Here are a small network's activations along a few directions, averaged over the inputs that share one value of a field.
Values that are neighbours, or in one group, have similar rows; names and order tell nothing.
(in the rows, 500 means zero)
Strong random noise was added to every row along 4 fixed directions; ignore it. To show where, here is one row again and again, with new noise each time:
[643 525 426 533 492 382 534 299 300 383 420 609 180 472 493 477 449]
[530 521 432 418 557 361 550 460 381 520 405 563 269 621 663 585 367]
[632 567 453 597 566 448 524 427 309 426 432 511 311 585 495 435 648]
[515 377 436 481 410 315 504 473 589 487 424 773 407 382 416 576 357]
[586 502 446 523 585 329 518 570 426 516 369 604 360 688 584 566 596]
[397 539 465 393 588 481 552 599 478 623 478 444 483 648 681 567 392]


Y, 10 values:
y3: [404 567 511 390 472 651 563 413 454 479 566 427 465 446 537 456 344]
y7: [526 466 636 467 440 475 361 646 714 603 507 506 707 504 551 619 572]
y8: [666 507 561 640 421 489 431 379 519 316 499 547 513 405 374 478 589]
y9: [438 463 448 454 506 552 541 380 449 481 554 447 435 360 474 401 443]
y4: [607 641 397 333 623 425 597 284 139 507 406 371  66 695 831 527 302]
y6: [578 463 570 657 349 467 447 471 640 352 535 677 586 266 245 480 567]
y5: [491 395 456 514 418 409 472 483 631 459 462 662 467 373 401 539 434]
y10: [520 419 646 530 391 788 366 514 580 524 654 249 720 457 439 468 477]
y2: [728 615 491 594 490 425 502 268 232 284 434 532 175 522 485 451 605]
y1: [342 395 444 486 459 518 574 366 548 464 592 577 617 234 270 410 399]
Y is arranged as a line.
- A walk along Y starts at y1 and steps to its neighbour y9. Put y3, y7, y4, y2 in the order it reaches them. => y4, y3, y2, y7
- What is the length, in steps, of the shortest route from y5 to y8? => 4

M, 11 values:
m4: [288 428 426 372 507 474 576 425 472 604 594 447 524 304 440 449 353]
m8: [261 587 497 397 630 597 661 638 446 646 491 391 532 705 584 509 416]
m10: [355 449 528 547 723 563 591 710 552 551 538 443 702 638 460 380 754]
m2: [428 626 562 549 448 471 368 619 799 425 530 580 699 517 522 664 642]
m3: [354 308 412 437 477 363 614 722 636 508 472 794 709 730 433 662 420]
m9: [625 560 673 522 654 526 403 617 442 581 517 281 642 808 666 604 739]
m1: [344 419 541 457 493 701 473 544 647 637 689 229 831 393 491 489 239]
m11: [506 624 583 715 431 585 522 658 808 388 507 682 883 134 204 290 871]
m7: [586 415 506 595 496 563 395 716 500 584 444 450 508 714 519 469 759]
m6: [525 411 483 645 349 410 291 728 698 764 512 586 802 285 260 470 782]
m5: [596 691 519 395 536 829 528 268 243 423 517  85 190 605 811 388 273]
M is arranged as 3 separate groups.
- List the group mates of m7, in the order listed. => m9, m1, m6, m5
- List the group mates of m8, in the order listed. => m4, m10, m3

K, 10 values:
k7: [508 610 582 438 485 499 532 470 462 478 474 476 435 525 603 584 429]
k4: [471 459 452 542 414 378 481 600 758 439 468 761 628 419 372 575 511]
k6: [686 566 630 560 447 522 433 450 396 422 503 443 381 591 578 597 437]
k2: [529 331 329 526 545 156 518 512 621 494 369 809 472 542 402 627 423]
k3: [336 387 545 510 453 577 464 762 748 631 554 553 858 459 345 469 716]
k5: [804 569 596 674 515 371 430 624 496 395 319 651 496 726 445 559 974]
k1: [408 522 494 452 610 577 534 613 607 532 481 357 641 664 596 519 570]
k8: [643 246 516 541 493 285 288 792 655 710 364 609 610 734 536 671 763]
k9: [510 446 395 620 453 343 535 477 477 428 466 776 336 283 303 386 544]
k10: [256 425 505 521 571 765 566 554 527 620 683 282 816 311 370 250 534]
K is arranged as a line.
- Name the neighbours of k8, in listed order. => k6
- Name the neighbours of k7, in listed order. => k4, k5
- Name the neighbours of k10, in listed order. => k2, k9
